Each row below holds a small network's activations on one input, seen along a few directions.
Each table varies a few parts of the input and shows all the possible inputs, shuffled.
A made-up example of a description, with smaller parts first: ring(8) and (point or ring(11) or (values(2) and line(6))).
Shared parts are said once, and a part with two or three values counts as separate values.

Other details of the inputs vary at random and push rows far along two fixed directions, the same in every table; ignore that.

Table:
r1: 24; -18; -12; 24; 5; 38; 11; 3; -1; 10; -44
r2: 7; -4; -2; 7; -9; 6; -2; 10; -2; -7; -6
r3: -5; 33; -3; -1; 6; 0; 12; -3; 52; 20; 0
r4: -2; -16; -12; 6; 4; 4; -4; -9; -1; 0; -11
r5: -9; -15; 8; -34; -3; -28; -14; -3; -41; -22; 32
r6: -6; 0; 11; -14; 15; -8; 22; 6; -21; -17; 34
r7: -17; 12; 13; -24; -8; -16; -11; -4; -23; -5; 21
r8: -11; 28; 16; -11; -10; -4; -9; -3; 6; 6; -2
r9: 4; -20; 13; -18; 9; -5; 17; 6; -35; -27; 36
r10: 7; -15; -9; 16; 13; 16; 9; -10; 7; 10; -32
r11: 9; -3; 18; -5; 3; 0; 0; -4; -4; -15; 30
r12: 22; -13; -20; 31; 13; 18; 6; 5; 10; -4; -35
r13: 10; 34; -8; 43; 33; 34; 34; -3; 52; 16; -38
r14: 21; -7; -6; 24; 29; 24; 9; -10; 10; -8; -4
r15: 8; -31; -6; -14; -2; -1; -1; 4; -45; -10; 12
r16: 18; -20; -24; 26; 17; 10; 18; -2; 3; 11; -28
r17: -14; 33; 6; -7; -8; -13; -6; 14; 24; 10; 10
r18: 14; -13; -17; 10; 8; 19; 10; -2; -5; 16; -24
r19: -11; -12; 0; -5; -12; -10; -13; -5; 3; -4; 5
r20: 25; -4; -14; 23; 17; 27; 12; 3; 6; 7; -40
r21: -41; 37; 12; -18; -10; -24; -19; -1; 29; 17; 25
r22: -16; 26; 14; -11; -10; 0; -12; -4; 12; 17; -1
r23: -5; 15; 2; 13; 7; 14; 7; -7; 33; 25; -31
r24: -6; -23; 0; -25; -1; -29; -14; -4; -40; -26; 30
r25: -12; 7; 18; -25; -21; -23; -17; 0; -19; -11; 26
r26: 8; -25; 9; -22; -18; -14; -8; 13; -43; -24; 26
r27: -28; 35; 8; -11; -16; -10; -10; 11; 22; 17; 15
r28: 28; -18; -4; 32; 17; 28; 6; -11; 15; -14; -11
r29: -24; 25; 15; -19; -10; -7; -11; -2; 17; 20; 8
r30: -6; 3; 12; -20; -11; -23; -14; 0; -12; -9; 16
r31: 10; 15; -3; 19; 9; 20; 4; -7; 27; 11; -46
r32: 6; -3; -11; 28; 2; 14; -3; -8; 13; -4; -32
r33: 23; -46; -11; 6; -9; 15; 1; 7; -31; -14; -9
r34: -21; 53; 29; -16; 12; -8; -1; -3; 24; 11; 40
r35: -25; 56; 24; -8; 7; -12; -5; -5; 41; 12; 41
r36: -7; 10; 16; -25; -13; -9; -5; 13; -23; -5; 24
r37: 8; -2; 3; -7; -4; -5; -3; 14; -6; -5; 1
r38: -23; 53; 37; -23; 6; -10; -5; 1; 23; 10; 45
r39: -19; 20; 7; -21; -9; -18; -8; 9; -18; -1; 31
r40: 22; -38; -18; 21; 1; 9; 3; 3; -30; -21; -12
r41: -8; -43; 0; -15; -7; -28; -11; -4; -28; -23; 26
r42: -7; -13; -8; 16; 7; -1; 0; -9; 14; 3; -13
r43: 7; 22; -14; 36; 15; 19; 3; -9; 49; 14; -54
r44: 1; -23; -3; -11; -2; -13; -12; -6; -36; -25; 13
r45: -6; -7; -10; 8; 5; -12; 8; 1; 3; 8; 4
r46: -18; -5; 4; -19; -10; -34; -2; 7; -9; 2; 36
r47: 4; -33; -6; -20; 2; -19; 8; 2; -45; -4; 27
r48: 0; 6; -3; 0; 1; 4; 0; 7; -9; -5; 0
r49: -19; 19; 11; -9; -13; -5; -9; -1; 22; 16; 0
r50: 25; -57; -25; 18; -4; 10; 4; 1; -23; -16; -17
r51: 2; 1; -4; 7; -1; 2; -1; 8; -6; -8; -2
r52: 38; -46; -15; 24; -6; 26; 8; 5; -28; -18; -32
r53: -12; 5; 9; -13; -17; -21; -18; -2; -8; -12; 17
r54: 11; -27; -1; 6; 7; -3; 17; 3; -18; -30; 22
r55: -10; 2; -4; -3; -6; -7; -6; 6; -6; 3; 11
r56: -21; 4; 0; -18; -9; -27; -9; 6; -8; 5; 32
r57: 12; -15; -19; 16; 7; 18; 5; 1; -5; 3; -22
r58: 28; -16; -13; 5; 17; 16; 17; -8; 8; 2; -17
r59: 12; -30; -4; 13; 1; 6; 5; -7; 3; -1; -24
r60: -14; 33; 6; -2; -12; 4; 1; 7; 32; 32; -7
r61: 13; -37; -10; 3; -3; -8; -9; -4; -21; -26; -5
r62: -11; 37; 7; 1; 4; 4; 12; 6; 32; 40; -11
r63: 6; -20; 8; -20; -11; -7; -3; 10; -47; -16; 22
r64: 24; -41; -6; 12; -10; 9; -4; -7; -32; -23; -18
r65: 1; -35; -4; -14; -2; -6; -7; -7; -35; -12; 9
r66: -6; 30; -15; 19; 10; 19; 8; 2; 39; 34; -30
r67: -1; 22; -2; 17; 2; 13; 13; 7; 44; 34; -29
r68: -3; 32; 1; -3; -1; 0; 10; -2; 53; 19; -1
r69: -27; 34; 8; -11; -5; -9; -15; -4; 20; 17; 9
r70: -16; -28; 1; -22; 0; -31; -9; -5; -32; -13; 33
r71: -24; 5; 6; -13; -12; -21; -21; -4; -4; -2; 25
r72: 22; -11; 0; 24; 12; 24; 28; 1; 7; -12; -12
r73: 35; -37; -25; 17; 19; 20; 19; -9; 3; -10; -24
r74: -9; 2; 4; -11; -3; -1; -11; -6; -12; 3; 5
r75: -24; 5; 11; -22; -19; -23; -23; -1; -5; -3; 27
r76: -26; 37; 18; -24; -8; -17; -11; -2; 2; 4; 19
r77: -24; 40; 12; -12; -17; -14; -8; 12; 15; 8; 19
r78: 5; -31; -1; -3; -14; -15; -14; -5; -34; -27; 11
r79: 4; -5; 4; 1; -7; 5; -3; -6; -17; -7; -10
r80: 28; -17; -8; 1; 11; 16; 15; -5; 9; 0; -15
r81: -1; 24; -9; 27; 6; 18; 2; -9; 28; 12; -38
r82: -13; 41; 8; -3; 0; 8; 2; 7; 11; 20; -4
r83: 28; -34; -22; 18; 15; 14; 6; 3; -22; -16; -22
r84: 7; 22; -7; 21; 6; 32; 13; 2; 35; 37; -44
r85: 2; -5; -1; 8; 13; -6; 17; 1; -5; -21; 26
r86: -15; 36; 5; 7; -4; -3; -11; -5; 30; 8; -10
r87: 25; -55; -10; 10; -9; 12; -6; -8; -31; -21; -20
r88: -14; 35; 12; -15; -5; -1; -1; 9; 3; 12; 9
r89: -3; 32; 10; -7; 4; 2; 4; 11; 14; 16; -6
r90: 23; -6; -7; 7; 6; 17; 15; -5; 25; 4; -19
Description of these inputs: ring(6) and (values(3) or (values(2) and line(6))).
Changing only the ring(6) part turns r66 into r56. The same change can be made to r48. Which row results? -> r51
Changing only the ring(6) part turns r86 into r53. The same change can be made to r42. Which row results? -> r41
Changing only the ring(6) part turns r54 into r72. The same change can be made to r2. Which row results? -> r26
Which other rows does r1 become when the line(6) part takes its other values? List them by row number. -> r36, r62, r63, r84, r89

Table:
r91: -10; 25; 17; -23; -18; -3; -6; 15; 6; 17; 15
r92: 25; -15; 0; 1; 2; 23; 15; 7; -8; 6; -22
r93: 0; 16; 1; 11; 7; 16; 5; 6; 1; 16; -28
r94: 2; 12; -6; 8; 16; 9; 18; 1; 7; 2; 5
r95: 4; 15; 1; 18; -10; 24; -14; -8; 22; 11; -43
r96: -13; 14; 15; -10; -4; -14; -23; -9; 8; -11; 19
r97: 26; -13; -10; 17; 18; 12; 23; -3; 7; -5; -12
r98: 22; -38; -13; 13; -7; 7; 2; 8; -22; -19; -14
r99: 1; 30; -3; 12; 15; 12; 19; 7; 21; 17; -7
r100: 22; -39; -8; 17; -6; 20; -13; -12; -12; -19; -39
r101: -15; 15; 8; -2; -7; -22; -11; 0; -2; -9; 24
r102: 10; -28; 1; -10; 2; 1; 6; 5; -48; -14; 8
r103: 9; -31; 4; 0; -6; -13; -19; -12; -26; -31; 11
r104: -23; 30; 8; -6; -17; -18; -6; 13; 9; 6; 11
r105: -22; 13; 11; -18; -19; -26; -18; 7; -16; -8; 24
r106: 28; -39; -9; 9; 8; 11; 9; -6; -4; -24; -2
r107: -3; 19; -2; 20; 8; 3; -2; -1; 23; -2; -9
r108: -13; 22; 16; -17; -2; 0; -2; 2; -10; 11; 5
r109: 0; -35; -17; 28; 11; 4; 4; -14; 6; 3; -13
r110: 3; 13; -1; 17; -5; 18; -5; 7; 1; 13; -28
r111: 13; -52; -32; 4; -2; -3; -6; -11; -23; -4; -32
r112: -4; 24; 12; -21; 5; -10; 10; 12; -1; 9; 36
r113: 25; -11; -7; 22; 18; 25; 10; -9; -3; -3; -24
r114: -17; 20; 1; -5; 2; -15; 0; 4; 10; -8; 25
r115: 17; -13; -19; 38; 3; 12; 6; 2; 5; -14; -19
r116: -5; 31; 14; -2; 6; 17; 4; -8; 20; 22; -31
r117: -6; 31; 0; 13; 4; 5; 3; 5; 37; 8; -1
r118: -11; 18; 12; -23; 3; -19; 0; 6; -20; -2; 39
r119: 6; 21; -2; 9; 4; 22; 17; 11; 15; 25; -28
r120: 5; 28; 10; 10; 16; 17; 5; -10; 30; 17; -22
r121: 8; -27; -1; -16; -11; -4; -4; 17; -43; -13; 17
r122: -10; 31; 0; 17; 11; 5; 2; -3; 35; 4; -10
r123: -3; 27; 16; -22; 3; -2; 13; 7; 17; 15; 27
r124: -21; 29; 10; -19; -4; -9; 3; 19; -9; 14; 15
r125: -8; 22; 11; -20; -3; 0; 12; 12; -6; 15; 14
r126: 10; -31; -5; -3; 11; -12; 13; -1; -33; -26; 21
r127: 3; 8; 1; 9; -6; 19; -9; 0; -1; 6; -33
r128: -15; 14; 10; -4; -8; -18; -20; -4; 2; -11; 21
r129: -10; -24; -22; -12; -7; -23; -7; -1; -18; 7; -6
r130: -11; 19; 14; -17; -22; -12; -7; 9; 15; 7; 15
r131: 21; -12; -14; 26; 22; 29; 17; -8; 1; -5; -20
r132: -7; 18; 14; -10; 8; -12; 0; -6; 8; -3; 15
r133: 8; -31; -5; -1; 4; -4; -8; -9; -24; -34; 14
r134: -18; 23; 10; -18; -22; -11; -8; 16; -3; 9; 19
r135: -8; 32; -6; 21; 5; 5; 3; 7; 35; 5; -9
r136: -11; 17; 18; -19; 6; -9; -5; -9; 0; -4; 27
r137: -1; -32; -14; 25; 8; 13; -1; -29; 23; 6; -28
r138: 15; -32; -3; -14; 9; -7; 14; 1; -38; -23; 37
r139: 3; 19; 1; 12; 17; 18; 9; -11; 21; 6; -11
r140: 14; -30; -36; 13; 5; 9; 4; 4; 8; 22; -43
r141: -16; 34; 9; -3; -8; -14; -6; 8; 23; 5; 24
r142: 33; -33; -2; 1; 6; 21; 24; 3; -20; -2; -20
r143: -23; 31; 13; -13; -19; -8; -20; 1; 2; 6; 7
r144: -22; 12; 14; -21; -20; -24; -24; 1; -13; -9; 22
r145: -23; 0; -5; 9; 8; -15; 3; -2; 24; 18; 6
r146: 10; -30; -1; -4; 10; -11; 7; -6; -33; -26; 19
r147: -4; 18; -2; 14; -12; 12; -7; 6; 6; 9; -21
r148: -13; 18; 12; -7; 2; -11; -14; -12; 17; -10; 11
r149: -18; 22; 12; -23; -4; -13; 10; 14; -17; 7; 21
r150: 1; 20; -4; 14; 10; 11; 10; 0; 34; 4; -4
r151: 17; -36; -1; -3; -1; -7; -1; -1; -17; -27; 19
r152: 10; -60; -21; 26; 9; 11; 4; -22; -5; -12; -23
r153: 7; -24; 10; -20; -5; -1; -13; -5; -42; -12; 3
r154: 24; -34; -2; -13; 9; 4; 16; -1; -23; -19; 26
r155: 8; 2; -22; 14; 3; 15; 6; 0; 43; 43; -44
r156: 7; -29; 8; -18; 5; -17; -4; -14; -32; -29; 25
r157: -18; 14; 23; -31; -19; -17; -31; 2; -22; 2; 22
r158: -6; 23; 12; -3; -11; -9; -3; 1; 27; 4; 19
r159: -19; 2; 1; 2; 2; -3; 6; -10; 43; 25; 7
r160: -20; 21; 9; -18; -18; -14; -9; 18; -17; 6; 23
r161: -5; 19; -6; 14; -13; 10; 0; 13; 8; 10; -17
r162: 12; 7; 4; -4; 9; 8; 22; -4; 27; 3; 1
r163: 1; -18; -20; 5; -3; -3; -16; -15; 14; 17; -41
r164: 9; 18; -1; 12; -14; 25; 6; 4; 33; 17; -32
r165: 0; -13; 2; -3; -1; -14; -14; -5; -14; -24; 17
r166: -1; -46; -25; -19; -7; -34; -6; 6; -43; -12; 12
r167: 4; -23; 6; -18; -4; -2; -8; 0; -47; -14; 7
r168: 9; -38; -21; 31; 15; 14; 13; -9; 20; 11; -24
Changing only one part turns r109 into r168. The same change can be made to r122. Which row results? -> r150
Changing only one part turns r128 into r141. The same change can be made to r132. Which row results? -> r97
What is each input in this table made of? -> line(6) and (values(2) or ring(11))
Start at r95 and move only the line(6) part, one step at a time. The first step leads to r143. Which rows follow, in order? -> r147, r161, r134, r164
List by row number the other rows that have the line(6) part in common with r148. -> r95, r96, r100, r103, r116, r120, r136, r137, r153, r156, r157, r163
Which other rows does r168 become when the values(2) part takes its other values? List them by row number. -> r140
Which other rows does r104 become when the ring(11) part takes its other values? List them by row number. -> r94, r99, r114, r115, r124, r126, r135, r149, r160, r161
List by row number the other rows that have the line(6) part in common with r158. -> r91, r92, r106, r123, r130, r142, r151, r154, r155, r159, r162, r164
